Each row below holds a small network's activations on one input, seen along a few directions.
Each table varies a few parts of the input and shows all the possible inputs, shuffled.
A made-up example of a description, with smaller parts first: one of 2 separate values, together with either a single point or one of 9 places around a ring or (one of 4 places along a line, together with one of 8 places around a ring).
Shared parts are said once, and a part with two or three values counts as separate values.
In the rows, zero is written as 128.

Other details of the inputs shift rows strongly along three fixed directions, in all tables alike. That doesn't count.

Table:
r1: [144 151 149 131 108 120 110 104 124 110 144  90]
r2: [107 119  83 123 163 152 143 143 135 151  94 165]
r3: [155 164 165 154  80 125 127 103 126 115 133  83]
r4: [129 111  96 125 150 143 157 114 120 119 114 145]
r5: [156 145 150 150 101 118 115 131 123 109 155 103]
r6: [ 92  89  90 108 133 131 110 130 119  94 156  93]
r7: [156 127  88 168 120 139 122 111 122  55 150 117]
r8: [129 119 109 106 144 126 151 127 131 134 123 160]
r9: [135 157 163 119  99 112 128 125 132 135 139 115]
r10: [131 131 159 126 126 126 135 138 115 168 125 132]
r11: [124 131 168  90 104 113 133 147 143 181 127 143]
r12: [ 92 109  89 103 134 130 124 145 110  84 163  99]
r13: [187 181 192 160 112 119 129  99 171 168  98 152]
r14: [133 150 166 120 108 113 116 109 130 141 133 108]
r15: [ 97 112 153  98 101 125 115 159 114 140 164  66]
r16: [117 130  98 122 156 135 119 131 143 150 105 154]
r17: [130 143 155 100 121 113 138 136 131 155 132 138]
r18: [140 136 165 142  97 129 121 132 123 148 131 110]
r19: [157 142 154 156 106 119 100 113 120 107 153  87]
r20: [ 89 123 156 112 112 125 106 164  96 140 163  72]
r21: [160 159 168 131 129 123 152 132 172 185  91 193]
r22: [109 102  92 115 150 134 143 137 128 140 108 189]
r23: [126 136 161 125 127 126 134 138 113 165 123 132]
r24: [117 129 161  97 147 114 118 151 145 183 105 148]
r25: [113 116 116 123 153 129 126 117 120 138 112 163]
r26: [119 117 115 113 149 138 156 122 120 138 111 148]
r27: [132 122 101 142 121 144 143 106 125 101 117 125]
r28: [195 158 103 178 133 137 141  53 136  65 110 140]
r29: [204 188 162 182  83 120 122  56 145  96 114 112]
r30: [114 121 113 120 145 128 139 134 122 134 118 171]
r31: [134 131 102 150 125 131 130 117 122  94 129 143]
r32: [123 108 110 120 137 132 136 139 131 138 119 171]
r33: [143 151 142 135  87 118 121 120 134 106 148  97]
r34: [127 141 151 121 116 107 116 162 141 136 139 104]
r35: [140 152 169 137 114 125 123 145 136 144 120 100]
r36: [141 125 120 119 184 140 156 115 165 179  60 231]
r37: [118 106  95 140 141 147 142 122 118 124 107 156]
r38: [120 101  95 103 168 131 145 111 129 138 110 169]
r39: [162 168 167 149  89 129 127 105 122 114 136  83]
r40: [147 135  89 162 135 133 130 111 114  62 146 125]
r41: [ 96  88  93 121 141 133 100 139 109  96 161 100]
r42: [130 104  99 124 146 146 155 118 123 119 112 146]
r43: [145 135  88 160 131 138 126 111 114  61 143 125]
r44: [209 177 110 223 121 157 145  70 150  45 105 121]
r45: [150 152 163 134 108 111 121 135 123 142 147 119]
r46: [134 133 100 134 121 130 140 109 131  91 127 136]
r47: [139 140 104 150 141 136 133 131 147  90 128 137]
r48: [130 132 169  88 108 114 133 147 142 179 130 142]
r49: [116 135 160 125 121 127 131 136 115 164 119 134]
r50: [121 114 155  85 131 120 127 131 140 184 116 151]
r51: [120 107  92 118 144 135 134 103 134 120 110 155]
r52: [ 91  95  91 128 149 125 108 148 129  97 152  90]
r53: [ 90 101  94 120 148 132 101 137  99  92 159  98]
r54: [113 112 112 123 147 128 125 118 122 141 110 163]
r55: [119 105 112 113 134 143 150 125 131 142 107 150]
r56: [119 130 155 135 115 123 125 154 136 147 134  92]
r57: [125 124 177 112 120 124 131 152 120 190 121 136]
r58: [ 81 119 154 115 104 121 106 163 100 143 160  73]
r59: [ 93 122 156 113 116 115 109 179 121 143 152  61]
r60: [205 168 171 154 107 121 137  73 152 141 100 149]
r61: [114 106  90 141 138 135 113 114 118  99 132 130]
r62: [ 84 123 159 117 115 126 112 177 129 146 163  66]
r63: [ 95 100  90 123 153 123 104 150 124  92 147  88]
r64: [128 135 160 117 135 114 117 127 121 165 127 139]
r65: [128 115  93 136 150 130 145 139 149 116 114 159]
r66: [116 156 158 102 118 115 118 167 148 194 121 141]
r67: [ 96  96  93 123 151 126 106 137 101  97 163  97]
r68: [144 116 106 155 129 148 134 116 118 102 125 131]
r69: [114  91  96 117 159 137 130 122 129 143 105 180]
r70: [ 95 110  90 117 144 126 114 167 125  83 154  98]
r71: [122 100  94  98 156 133 157 133 134 135 113 180]
r72: [111 136 153 117 108 126 130 131 116 135 137  95]
Each input here is: one of 3 separate values, together with either a single point or one of 5 places around a ring or (one of 2 separate values, together with one of 9 places around a ring).
Changing only the choice among 3 separate values turns r51 into r27. The same change can be made to r61. Which row results? -> r37
Changing only the choice among 3 separate values turns r6 into r55. The same change can be made to r52. Which row results? -> r56
Which other rows does r57 become when the choice among 3 separate values takes its other values? List them by row number. -> r5, r19
Which other rows does r43 become when the place on the ring of 9 takes its other values? List them by row number. -> r5, r7, r22, r30, r31, r32, r40, r45
Which other rows does r67 become when the choice among 2 separate values takes its other values? List them by row number. -> r38

Table:
r73: [ 87  73  77  99 150 141 151 166 144 135 125 157]
r74: [158 169 127 164  94 118 103 127 120  61 182  83]
r75: [173 174 142 196 111 146 140 104 127  78 115  90]
r76: [ 77  64  67 113 163 158 153 162 135 137 113 156]
r77: [ 92 110 100 107 161 116 123 134 146 101 127 132]
r78: [131 160 144 153 129 130 107 126 125  98 156  68]
r79: [ 34 103 111  95 144 123 110 190  97 142 163  56]
r80: [ 99  72  61 138 159 153 142 157 116 103 117 150]
r81: [121 131 147 158 112 120  63 149 115  86 191  28]
r82: [157 178 127 162 118 114 106 109 124  76 149  75]
r83: [132 147 150 175 110 143 115 147 104  98 150  76]
r84: [172 159 133 148  80 136 124  42 117  79 121 104]
r85: [195 162 130 204 113 112 105  81 147  56 125 132]
r86: [145 106 190  92  99 106 124  97  91 181 136 127]
r87: [140 114  42 117 179 143 158 106 159  85  92 197]
r88: [122 116 157 122  81 118 109 100  54  83 207  34]
r89: [142 100  54 136 194 135 130 112 134 116  84 211]
r90: [199 192 115 179 106 124 136  84 147  57 132 122]
r91: [ 67  99 101  88 131 126 117 195 104 109 190 100]
r92: [170 146 174 161 121 143 144 116 164 179  76 164]
r93: [182 124 178 116 105 124 157  52 127 182 100 172]
r94: [ 89  82  67 123 176 128 126 131 150 102 122 170]
r95: [118 147 193  61 106 104 131 172 161 206 128 130]
r96: [152 146 135 180 114 136  87 109 144  79 165  55]
r97: [121 105  52 105 202 139 146 112 148 120  76 197]
r98: [ 84  97  57 143 176 152 137 144 100 111 121 146]
r99: [141 133 175 119  95 110 127 166 139 172 127 132]
r100: [129 156 175 108  99 114 152 160 138 169 126 123]
r101: [165 141 167 122  90 131 137  60 136 181  91 182]
r102: [102 130 189 113 113 104  96 175 124 215 127 104]
r103: [ 45 105 110  92 151 105 109 174 114 104 172  90]
r104: [ 93 131 186  70  93 106 126 190 142 184 147  81]
r105: [ 83  79  62 104 146 153 137  98  71  96 133 167]
r106: [ 57  88 103  94 133 140 127 185 118 115 154  64]
r107: [107 147 188 105 107 123 149 173 129 198 118 119]
r108: [125 143 196  85 127  97 106 154 160 240 111 154]
r109: [188 178 117 201 113 140 129  73 148  74 102  90]
r110: [ 95 138 184  71  89 113 125 117  95 189 134 120]
r111: [102  81  55 110 155 143 141 147 148  96 140 154]
r112: [142 132 200  75 111 109 164  89 101 208 109 159]
r113: [157 160 138 191  89 143 131 130 109  78 152  80]
r114: [114  95 111 145 154 145 125 153 120 128 107 141]
r115: [194 161 119 177 104 116 106 102 146  69 142 123]
r116: [151 160 136 164 121 134  95 108 141  69 154  45]
r117: [150 162 194 121 142 104 147 126 153 214  78 234]
r118: [177 178 164 123 115 120 165 120 160 164  98 182]
r119: [135 117  57 138 195 143 145 113 122 115  91 216]
r120: [204 147 133 156  97 132 149  21 111  67 122 102]
r121: [183 160 164 122 120 115 142 111 185 194  89 206]
r122: [141 108  50 150 165 160 182 124 126  91  96 212]
r123: [ 75  82 105  83 131 115 103 195 119 121 178 102]
r124: [134  79  49 128 154 155 145  62 100  98  86 216]
r125: [125 144 185 119 118 131 130 152 144 175 102 104]
r126: [137 156 193 120 143 126 124 144 135 211 110 168]
r127: [ 26  74 103  98 136 126  85 196 110 141 182  38]
What do these inputs look like to the network? -> one of 5 places around a ring, together with either one of 2 separate values or one of 9 places around a ring
Changing only the place on the ring of 5 turns r117 into r85. The same change can be made to r105. Which row results? -> r124
Changing only the place on the ring of 5 turns r126 into r116. The same change can be made to r98. Which row results? -> r109
Which other rows agree with r100 in the place on the ring of 5? List them by row number. -> r75, r78, r79, r82, r90, r103, r107, r110, r112, r118
Which other rows does r123 become when the place on the ring of 9 takes its other values? List them by row number. -> r80, r81, r85, r89, r99, r102, r114, r115
Which other rows does r88 become when the choice among 2 separate values takes its other values? List them by row number. -> r105
Which other rows does r84 become when the choice among 2 separate values takes its other values? List them by row number. -> r120
